These are the activations of a small neural network, seen along a few directions. Each row is one input.
Each table varies a few parts of the input and shows all the possible inputs, shuffled.
Descriptions start from the smaller parts, as in this example, which fits no table here: one of 8 places around a ring, together with either a single point or one of 9 places around a ring or (one of 2 separate values, together with one of 6 places along a line).
Shared parts are said once, and a part with two or three values counts as separate values.

Rows:
row 1: [  8  10 -39   9 -30  -8 -26 -17  23 -39 -16   9 -21  12  41  13  -3  30]
row 2: [ -2 -11  25  -9  15  35  16  -3 -21   0   3   3  12  12 -14  -2 -12  -8]
row 3: [ 15  -7  12  20  23  -9  -8  22  10   5  -7 -29  -6  -2 -25  -5   5   0]
row 4: [-31   9  -8  -4 -13  -9  -1  -7  -8  13   3  22  18   1   5  -4  11   6]
row 5: [-20 -12   9   6  -1 -32   8  -8   1  -3   1  12  -1 -16 -11  -6   9 -19]
row 6: [-12 -10   9  15   4 -27  -4   4  17  15  -4   4 -15 -22  -6   0  15 -15]
row 7: [ 16  -3  11  -1  22  18   9  20 -10   2  10  -2  13   9 -12  -3  -9   1]
row 8: [ 37  -8  -8  10 -20  27  -8   3  13 -44 -11 -16 -22  28  24  19 -11   8]
row 9: [-21  21 -17  -8  -4 -18 -11   6   0  16   4  21  14  -1   5  -1   6   2]
row 10: [ -6  -9  19 -26  11  34  18  -5 -24  -6  -2   3  20   9 -22  -7 -23 -10]
row 11: [  9  -2 -30  16 -25 -17 -16 -11  30 -47 -28  -7 -42 -15  16  17  -6   0]
row 12: [ 19   3  26  12  14  20   3  27  12  15  13 -22   3  14  -7   0   0  11]
row 13: [ -8   0   0 -18  -5  24  16 -11 -16  15  14  24  21  12  -2  -1  -4   5]
row 14: [ 36   7  -1  16  -1  20   5   0  -1 -14  17 -35 -11   3  24  -7   4  11]
row 15: [-17  18 -16   5  -7 -13 -18   9   9  28   1  17  12 -10   7  -1   5   9]
row 16: [  3 -23  21  -7  13  -3   0 -11 -30 -13  -6  -1   5  -6 -30 -10   2 -12]
row 17: [-33 -14  16 -27   0 -16  10 -24  -8  -6 -16  21  -4 -20 -17  -4   5 -30]
row 18: [ 27  -5 -11  15  14 -12  -7  -1   0 -19  -8 -42 -25  -9  15  -7   1  -4]
row 19: [ -3   3 -12  14  -6 -22  -4 -14  23 -10  -3 -28 -31 -27  28  10  17 -14]
row 20: [ 29  10 -35  -5 -31  13 -11   1  16 -26  -7   1 -18  21  37  20 -25  24]
row 21: [ 17  21 -18   4 -10  17   6  -6  10   9  15 -17  -7   3  43  15   4  11]
row 22: [ 12 -11  23  -6   8  20  13  10 -21  -1  11  -1  20   5 -12  -4  -7   8]
row 23: [ -9   8  -8  -8   3  21  22   5  -7  21   6  19  22   8   1   6 -12   5]
row 24: [12 10 -8 -3 -4 10  2 18  8 32 13 13 16  8  5 -1 -5 11]
row 25: [ 19 -19  18  20  15 -14  -9   8  -4   1   2 -15  -2  -2 -22 -13   8  -1]
row 26: [-24 -12   1 -12   0 -22   3 -11  -3  -3 -10  18   0 -19 -18  -6   0 -33]
row 27: [ -3  26 -37   2 -11 -13 -17  -8  12   2  -1 -13 -11 -13  44   1   6  13]
row 28: [-15   4   5 -24  -2  24  24 -23 -16   9  13  27  24  16  -3  -4 -13   3]
row 29: [ 12 -16  19   2  14 -17  -5   7 -19  -7   5 -13  -1  -2 -24  -8   7  -2]
row 30: [-33  16  -1 -11  -5  -4  -2 -20 -12  12   1  33  15   1   6   0   2  -8]
row 31: [ -9 -24  23 -11  16   3  10 -23 -26 -19 -10  -1   5   3 -33 -15  -3 -17]
row 32: [ -2  -6   6  14   4 -32 -10  15  25  10   2  -5 -11 -22 -10  -2  27   1]
row 33: [ 15  -7  11  13  16  24   5  23   2  14   7 -12  10   9 -11  -7 -10   2]
row 34: [-16  -9   9  -4   1 -33   0   4   7   5  -2   7 -14 -13  -9  -1  17 -21]
row 35: [ -3 -17  15  -1  11  -7   4   6 -20  -5 -12 -15   4  -3 -29  -6  -9 -16]
row 36: [-18  23  -4   7  -7 -11 -17  14  20  30   3   3   2   1   9   4  20  15]
row 37: [-45  11   1 -29 -10   3   3 -27 -14   9  -9  30  15   2   0  -2   0  -9]
row 38: [ -2  13  -9 -12   0  13  10  13  -4  25  16  11  15  11   1   6  -9   8]
row 39: [ 9 18 -8  7  9 17  5 24 20 33 12  2 12  6  3  8 -1 22]
row 40: [ 36 -11  -8  21 -20  -6 -19 -11   6 -56 -17 -25 -35   8   6   7  -7  12]
The inputs of row 10 and row 17 match in every part but one. If row 7 is changed in the same way as row 10 into row 17, which row does it become?
Answer: row 34
The inputs of row 8 and row 40 match in every part but one. If row 2 is changed in the same way as row 8 into row 40, which row does it become?
Answer: row 16
What is each input in this table made of?
Answer: one of 5 places around a ring, together with either one of 2 separate values or one of 6 places along a line
Change only the choice among 2 separate values in row 1. List by row number the other rows that result.
Answer: row 27
List by row number the other rows that have the place on the ring of 5 in common with row 13.
Answer: row 20, row 21, row 23, row 24, row 28, row 38, row 39
Change only the place on the ring of 5 in row 5. List by row number the other rows that result.
Answer: row 4, row 22, row 23, row 35
